A small network was trained on invented records. Each row is its activation on one of them, seen along a few directions.
After each row come some of the record's fields: Genen, Fasu, Budo, Fov, Tenaz.
A field that a record lacks is written absent.
Other fields move the rows too, some of them a lot.
In the rows, zero is written as 500.
Random noise pushes rows far along 4 fixed directions. That doesn't count. These rows show it; they differ only by the noise:
[482 508 658 601 436 474 580 405 428 650 501 494 437 461 435 545 479 612
 405 524 440]
[524 326 588 464 442 631 520 261 630 544 519 560 546 312 389 677 626 564
 530 616 558]
[524 483 497 565 365 491 418 550 557 355 431 508 559 506 599 552 618 450
 424 622 607]
[543 266 771 581 467 621 489 258 721 454 540 554 583 237 435 704 499 529
 442 670 404]
[417 489 416 387 297 550 567 361 396 609 474 498 486 570 467 548 762 638
 584 537 834]
[571 537 393 453 558 534 593 383 430 799 479 569 387 393 257 583 591 588
 508 461 445]

[282 463 596 393 432 416 562 448 291 473 585 426 551 646 660 314 370 669
 626 416 593] -> (Genen u2; Fasu t1; Budo b2; Fov absent; Tenaz k2)
[675 426 533 347 770 611 612 370 554 837 562 504 490 573 367 498 370 565
 606 377 503] -> (Genen u1; Fasu t2; Budo b1; Fov absent; Tenaz k2)
[417 523 436 576 410 452 500 577 445 318 361 382 546 610 640 348 494 499
 420 472 645] -> (Genen absent; Fasu t2; Budo b2; Fov absent; Tenaz k2)
[392 653 487 465 422 449 542 526 326 621 468 448 349 487 458 458 535 535
 521 377 414] -> (Genen u1; Fasu t2; Budo b1; Fov absent; Tenaz k2)
[457 557 358 308 454 377 312 671 436 279 536 575 584 571 666 488 553 385
 707 400 484] -> (Genen u2; Fasu t2; Budo b4; Fov f1; Tenaz k2)
[466 540 687 658 532 448 658 390 382 757 511 474 382 475 384 464 333 653
 406 454 304] -> (Genen absent; Fasu t1; Budo b4; Fov f1; Tenaz k2)
[489 626 334 662 511 504 544 504 421 612 383 558 333 327 295 477 515 502
 375 457 274] -> (Genen absent; Fasu t1; Budo b4; Fov f2; Tenaz k2)
[246 438 593 691 283 485 462 468 485 135 399 460 520 377 665 434 501 587
 400 594 444] -> (Genen u2; Fasu t2; Budo b4; Fov f2; Tenaz k2)
[743 729  50 558 724 437 439 777 494 618 329 572 392 501 365 433 543 320
 401 417 310] -> (Genen absent; Fasu t1; Budo b4; Fov f1; Tenaz k2)
[683 675 343 411 541 600 482 596 611 646 518 654 572 529 325 713 642 335
 500 506 621] -> (Genen absent; Fasu t2; Budo b4; Fov f2; Tenaz k1)
[481 291 357 386 451 681 472 285 717 387 454 514 635 390 434 591 745 471
 619 618 759] -> (Genen absent; Fasu t1; Budo b2; Fov absent; Tenaz k2)
[578 673 235 450 472 417 482 715 400 621 449 509 433 705 494 467 659 341
 425 434 613] -> (Genen u1; Fasu t1; Budo b2; Fov absent; Tenaz k2)
[512 564 349 509 436 455 440 646 539 292 398 387 533 709 725 353 546 430
 494 559 676] -> (Genen u1; Fasu t1; Budo b1; Fov absent; Tenaz k2)
[517 603 323 490 544 524 498 505 414 610 415 570 408 366 333 493 540 488
 506 393 397] -> (Genen absent; Fasu t2; Budo b4; Fov f2; Tenaz k2)
[562 585 104 417 642 469 432 570 526 512 390 582 440 335 260 561 677 396
 506 414 318] -> (Genen u2; Fasu t2; Budo b2; Fov absent; Tenaz k2)
[687 643 629 389 335 515 297 694 707 371 723 688 748 536 627 879 700  95
 549 655 562] -> (Genen absent; Fasu t1; Budo b3; Fov absent; Tenaz k1)
[640 361 418 523 555 656 414 513 794 368 430 601 575 364 476 627 600 295
 461 630 499] -> (Genen u1; Fasu t1; Budo b4; Fov f1; Tenaz k2)
[497 587 556 716 429 442 563 598 507 466 402 459 489 470 615 555 475 456
 294 562 522] -> (Genen absent; Fasu t2; Budo b4; Fov f1; Tenaz k1)
[434 590 586 568 539 451 665 415 295 860 502 497 358 490 313 416 342 669
 476 351 374] -> (Genen absent; Fasu t1; Budo b4; Fov f2; Tenaz k2)
[564 540 952 674 403 417 520 476 546 595 642 595 461 326 424 864 365 356
 373 533 159] -> (Genen u1; Fasu t2; Budo b4; Fov f1; Tenaz k1)
[585 421 469 603 709 536 467 522 592 388 394 405 536 507 599 424 370 526
 449 500 526] -> (Genen absent; Fasu t2; Budo b4; Fov f1; Tenaz k1)
[294 534 483 485 410 456 591 483 327 511 477 459 466 542 534 363 462 656
 575 386 525] -> (Genen u2; Fasu t1; Budo b4; Fov f2; Tenaz k2)
[589 441 556 523 591 501 452 493 560 431 522 461 585 488 583 423 360 462
 453 483 436] -> (Genen absent; Fasu t2; Budo b2; Fov absent; Tenaz k2)
[525 626 716 414 519 488 512 500 414 645 723 585 510 666 505 579 478 383
 586 385 497] -> (Genen u1; Fasu t1; Budo b2; Fov absent; Tenaz k1)
[419 711 521 665 432 291 477 691 334 451 427 467 329 587 608 389 360 494
 337 449 296] -> (Genen u1; Fasu t2; Budo b4; Fov f1; Tenaz k2)
[584 568 272 601 625 513 509 530 556 520 327 537 388 404 343 441 444 489
 372 494 390] -> (Genen u1; Fasu t2; Budo b4; Fov f2; Tenaz k2)
[617 515 256 576 767 458 443 660 585 370 364 483 525 478 480 374 373 417
 364 455 272] -> (Genen u2; Fasu t2; Budo b2; Fov absent; Tenaz k2)
[494 390 578 474 504 595 596 383 500 596 473 432 560 596 501 429 439 672
 510 490 714] -> (Genen absent; Fasu t2; Budo b4; Fov f2; Tenaz k2)
[465 484 392 333 275 559 431 493 528 451 517 612 517 490 529 679 815 402
 595 568 731] -> (Genen u1; Fasu t2; Budo b4; Fov f1; Tenaz k2)
[395 480 509 353 451 499 444 420 538 429 522 516 480 339 451 586 545 436
 695 468 376] -> (Genen u1; Fasu t1; Budo b1; Fov absent; Tenaz k2)
[513 428 896 730 545 533 690 338 500 772 533 459 387 459 377 524 243 669
 245 517 299] -> (Genen u1; Fasu t2; Budo b4; Fov f2; Tenaz k2)
[615 620 455 633 595 446 539 629 439 583 436 417 422 553 506 411 403 488
 339 470 301] -> (Genen absent; Fasu t2; Budo b1; Fov absent; Tenaz k2)
[594 645 400 473 541 402 440 755 523 397 511 533 549 585 706 417 646 355
 396 590 656] -> (Genen absent; Fasu t1; Budo b2; Fov absent; Tenaz k1)
[468 553 722 655 533 385 529 576 432 502 514 392 531 621 610 350 251 492
 379 414 360] -> (Genen absent; Fasu t1; Budo b2; Fov absent; Tenaz k2)
[521 493 248 509 386 601 336 531 670 316 402 640 457 208 404 649 740 298
 452 619 431] -> (Genen u1; Fasu t1; Budo b4; Fov f2; Tenaz k2)
[411 439 807 602 414 514 664 293 416 674 625 476 427 497 469 505 378 588
 417 477 417] -> (Genen u1; Fasu t1; Budo b2; Fov absent; Tenaz k2)
[626 482 446 791 666 447 407 696 576 263 338 500 482 467 563 438 330 371
 311 549 289] -> (Genen absent; Fasu t2; Budo b4; Fov f1; Tenaz k1)
[583 522 534 763 590 454 422 650 662 312 352 495 474 412 533 458 302 389
 265 609 246] -> (Genen u1; Fasu t1; Budo b4; Fov f2; Tenaz k2)
[552 565 425 289 575 544 465 501 448 674 547 599 424 355 336 620 568 419
 611 432 340] -> (Genen u1; Fasu t2; Budo b3; Fov absent; Tenaz k2)
[791 470 309 467 835 497 359 679 701 428 411 515 631 518 486 462 374 295
 452 480 375] -> (Genen absent; Fasu t2; Budo b2; Fov absent; Tenaz k2)
[465 513 436 435 565 430 413 521 508 470 563 593 497 342 427 548 505 461
 579 482 218] -> (Genen u2; Fasu t1; Budo b3; Fov absent; Tenaz k2)
[439 318 920 495 503 596 711 223 447 739 624 338 571 712 568 379 253 863
 499 469 729] -> (Genen absent; Fasu t2; Budo b4; Fov f2; Tenaz k2)
[401 356 387 307 348 687 537 303 524 471 464 451 603 560 531 472 722 653
 664 526 971] -> (Genen absent; Fasu t2; Budo b4; Fov f2; Tenaz k2)

Which values does each new row have?
[426 279 802 486 374 585 508 209 613 310 584 472 573 390 579 561 472 585
 518 669 561] -> (Genen u1; Fasu t2; Budo b2; Fov absent; Tenaz k2)
[318 354 534 411 330 528 402 312 567 332 587 578 582 307 471 646 681 477
 642 553 479] -> (Genen u2; Fasu t1; Budo b2; Fov absent; Tenaz k2)
[364 450 369 296 523 522 465 336 472 424 585 621 446 259 393 586 606 508
 773 420 254] -> (Genen u2; Fasu t1; Budo b1; Fov absent; Tenaz k2)
[284 394 603 366 195 500 495 302 488 318 540 497 515 531 619 574 654 608
 664 567 745] -> (Genen u1; Fasu t2; Budo b4; Fov f1; Tenaz k2)
[441 531 494 330 535 513 575 465 339 580 542 549 416 479 454 458 479 547
 578 441 487] -> (Genen u1; Fasu t2; Budo b2; Fov absent; Tenaz k2)
[502 476 111 506 489 564 358 656 658 139 316 556 588 414 580 470 678 356
 511 578 560] -> (Genen u2; Fasu t1; Budo b4; Fov f2; Tenaz k2)
[717 570 246 419 697 478 362 713 617 506 423 556 521 572 500 430 459 329
 506 458 495] -> (Genen u1; Fasu t1; Budo b4; Fov f2; Tenaz k2)
[604 523 323 598 536 502 408 632 585 353 345 518 531 500 545 462 546 413
 393 583 516] -> (Genen absent; Fasu t2; Budo b4; Fov f1; Tenaz k2)
[497 715 415 785 521 382 580 694 323 573 298 417 357 654 491 282 338 576
 216 446 418] -> (Genen absent; Fasu t2; Budo b4; Fov f2; Tenaz k2)
[625 530 373 439 640 484 443 540 507 547 535 526 531 475 481 431 425 394
 538 413 384] -> (Genen absent; Fasu t1; Budo b2; Fov absent; Tenaz k2)
[597 500 514 469 538 595 524 461 421 618 599 499 463 615 427 483 567 589
 549 423 582] -> (Genen absent; Fasu t2; Budo b4; Fov f2; Tenaz k1)
[712 446 292 431 751 551 413 633 629 432 400 537 590 428 429 475 457 346
 460 516 410] -> (Genen absent; Fasu t2; Budo b2; Fov absent; Tenaz k2)
[415 626 124 340 430 443 435 631 343 465 407 530 483 603 517 380 665 526
 619 381 692] -> (Genen u2; Fasu t2; Budo b4; Fov f2; Tenaz k2)
[471 543 661 748 481 453 599 540 422 593 452 402 444 621 533 368 300 619
 279 515 432] -> (Genen absent; Fasu t1; Budo b4; Fov f2; Tenaz k2)
[406 466 284 425 387 505 430 496 532 283 467 508 554 482 573 487 659 479
 632 487 558] -> (Genen u2; Fasu t1; Budo b4; Fov f1; Tenaz k2)
[477 393 832 763 406 542 456 570 629 234 451 378 585 624 742 486 346 484
 274 631 647] -> (Genen u1; Fasu t2; Budo b4; Fov f2; Tenaz k1)
[502 586 604 510 595 396 454 568 432 509 529 455 399 483 493 516 359 488
 508 453 298] -> (Genen u1; Fasu t2; Budo b1; Fov absent; Tenaz k1)
[414 520 428 480 517 431 558 440 388 572 507 530 435 472 436 451 474 603
 587 413 376] -> (Genen u2; Fasu t1; Budo b4; Fov f1; Tenaz k2)
[700 789  76 669 709 449 404 787 499 592 331 607 232 192 192 549 461 274
 265 440  54] -> (Genen u1; Fasu t2; Budo b4; Fov f2; Tenaz k1)
[385 591 274 408 243 474 529 534 351 495 442 403 518 754 605 418 800 529
 530 495 938] -> (Genen absent; Fasu t1; Budo b2; Fov absent; Tenaz k2)
[597 364 535 594 452 632 371 416 762 362 448 591 593 263 453 692 612 401
 380 688 488] -> (Genen absent; Fasu t2; Budo b4; Fov f2; Tenaz k2)
